Each row below holds a small network's activations on one input, seen along a few directions.
Each table varies a few parts of the input and shows all the possible inputs, shuffled.
A made-up example of a description, with smaller parts first: line(6) and (point or line(11) or (values(3) and ring(8))).
Shared parts are said once, and a part with two or three values counts as separate values.

Other details of the inputs vary at random and push rows far along two fixed directions, the same in every table; ignore that.
These rows show it; all are for the same input, with only those details redrawn:
[-36  16   6 -32  14  23  27 -23   1  47  -9]
[-34  17   7 -32  14  24  25 -24   0  46  -8]
[ 31 -18   7   6 -32 -13   2 -10  18 -32  -6]
[-13  11 -12  58  15  27 -23  46 -30  57  28]
[-14  10 -12  59  15  27 -21  47 -29  58  27]
[-21  11   6 -18   7  19  17 -17   0  34  -5]
[-26  13   7 -27   9  20  22 -23   2  37  -8]
[ 24 -10  -5  51 -15   2 -22  29  -9   2  17]

A family of inputs:
R1: [ 30 -11 -18  36  13 -12 -24  40 -15  -8  21]
R2: [-25   4 -10 -20  35   3   9 -42  18  38   5]
R3: [ 26 -20 -19  15  -1 -30 -12 -11  24 -54   4]
R4: [ 42 -27  -2  -6  -4 -24  -2  -8  19 -32  -3]
R5: [-27  15  -8 -47  41   8  21  -8 -11  17  -9]
R6: [ 10  -6   9 -31 -24 -12  25 -27  20 -37 -20]
R7: [ 19 -10   0  -2 -27 -16   4   4   5 -52 -10]
R8: [ 20  -5  21   7 -42 -19  -8  17  -1 -51 -14]
R9: [-31  14   7 -28  10  18  25 -28   6  56  -5]
R10: [-45  21 -26  -9  49  15 -11   7 -19  14  11]
R11: [  5   8  11  36 -23   1 -33  52 -34 -24   8]
R12: [  0  -6  14 -42 -17  -3  31 -42  26 -12 -23]
R13: [ 10  -2 -20  21  21  -4 -27  48 -30 -17  18]
R14: [ 21  -5  24   2 -42 -17  -2   6   6 -38 -13]
R15: [ -1   5 -11  32  -5   7 -22  45 -31 -17  14]
R16: [ 11  -4  36 -32 -38 -13  17 -37  25  -9 -23]
R17: [ 27 -24 -13   9   1 -24 -11 -25  30 -40   2]
R18: [ 29 -17 -13  39  14 -10 -21  25  -3  22  23]
R19: [  8  -1  37 -36 -34  -7  17 -34  20 -20 -27]
R20: [-39  18 -23 -11  46   9  -2  -7  -8  16   6]
What is each input in this table made of? -> line(4) and line(5)
Changing only the line(4) part turns R19 into R4. The same change can be made to R14. Which row results? -> R1
Start at R15 and move only the line(5) part, one step at a time. The first step leads to R7. Which rows follow, in order? -> R6, R12, R9

A family of inputs:
R21: [-20  13  10 -31   6   8  16  -7  -8  18  -9]
R22: [ 17 -10  -3  28 -12  -2  -5   6   5   3   9]
R23: [  1  -1   9   0 -10  -5  -5  -3   3 -13  -5]
R24: [ 16  -8   0   3  -8 -16  -1  -4  12 -22  -3]
R25: [ 12  -9  -4   5 -15 -11   0  -8  12 -30  -2]
R26: [-11   6  -9  27  22  21 -11  21 -17  53  19]
R27: [  7  -2   6  -5 -15   1   5   3   0 -18  -8]
R28: [ 16  -9  -5   3 -13  -6   5  -1   7 -28  -5]
R29: [-22  14  -4  -5  33  12  -3   5 -13  40   8]
R30: [-14   7 -11  11  17  11 -10  10 -12  18  12]
R31: [-22   7   0 -26  20   5   7 -22   4  14  -5]
R32: [-9  4 -6 -9 18  4  2  8 -9 17  5]
R33: [ 11   0   3  31  -4  -4 -21  28 -12   3  10]
R34: [ 14  -6  13   3 -22  -3   3  -5   8  -3  -6]
R35: [  2  -1   6  -2 -16  -3  -1  -3   3 -18  -5]
R36: [-28   9   9 -57   9   0  31 -51  22   0 -23]
R37: [ 17 -10  -3  -1 -11 -14   3   0   6 -25  -3]
R38: [ 14  -6 -12  24   3   3 -12  22 -11  -8  10]
What is each input in this table made of? -> values(3) and (point or ring(5))
Changing only the values(3) part turns R29 into R33. The same change can be made to R38. Which row results? -> R27

A family of inputs:
R39: [ 5 -2  2  8 -1 -7 -8  4  0 -6  2]
R40: [ 4 -4 -7  8  9 -1 -9 10 -5  4  8]
R41: [-20  12  -7  -2  18  18   3   5 -13  22   3]
R42: [ 8 -5 -9  8  3 -3  0  6  1 -8  3]
R43: [ -2   2  10 -26  -7   2  17 -11   3   1 -10]
R44: [ 5 -3  0 13 -8  2 -5  0  3 -4  2]
R45: [ 6 -1  0  6  0 -7 -8  6 -1 -7  3]
R46: [  6  -1  -2   4   3  -7  -7   9  -3 -11   1]
R47: [ 9 -7 -2  8  1 -6 -8  2  2 -2  4]
R48: [ -4   2   4 -21   4  -5   6 -11   4  -6  -6]
R49: [  4  -3  -2  13   5  -1 -11   6   0   9   7]
R50: [11 -2  3  4 -8  0  0 13 -6 -5 -1]
R51: [ -2  -2  -2 -18   1  -3  14 -19  11  -3  -6]
R52: [-11   4   1  -8   2   8   7 -11   1   7  -3]
R53: [ -6   2  -1  -6   4   3   8 -14   8  11  -2]
R54: [ -7   1  -3  -8   6   2  10 -12   6   9  -2]
R55: [  1   0  -2   6  -3  -2  -6   9  -4 -14   0]
R56: [-10   4   3 -20  -3  -1   9 -12   3 -10  -8]
R57: [ 9 -7 -6  3  6 -5 -6  7 -1 -8  3]
R58: [ 5 -1  4  9 -2 -6 -9  3  2 -4  2]
R59: [-10   4   8 -15  -7  -1   7 -16   8  -5  -9]
R60: [ -5   1   1 -18  -3   3  12 -18   7  -5  -8]
R61: [ 9 -7 -4  6  2 -6 -7  3  1 -4  4]
R62: [ 11  -3   6   6 -13  -1  -1   9  -3   0   0]
R63: [  9  -3   8   9 -14  -1  -1   7  -2   2   0]
R64: [  1   0  -1   8  -7  -3  -6   6  -2 -10   1]
R65: [ 8 -6 -9  9  1 -3 -1  4  2 -6  5]
R66: [-10   4  -2 -12   4   8   8  -7  -1   3  -2]
R67: [ 0  0  2 10 -8 -3 -7  4 -1 -9  1]
R68: [-26  19   5  14  15  26  -3  18 -21  58  10]
What is each input in this table made of? -> line(5) and (point or ring(5))
Changing only the line(5) part turns R59 into R67. The same change can be made to R44. Which row results? -> R52
Start at R51 and move only the ring(5) part, one step at a time. The first step leads to R60. Which rows follow, in order? -> R64, R45, R61
Start at R58 and move only the line(5) part, one step at a time. The first step leads to R39. Which rows follow, in order? -> R45, R48, R46
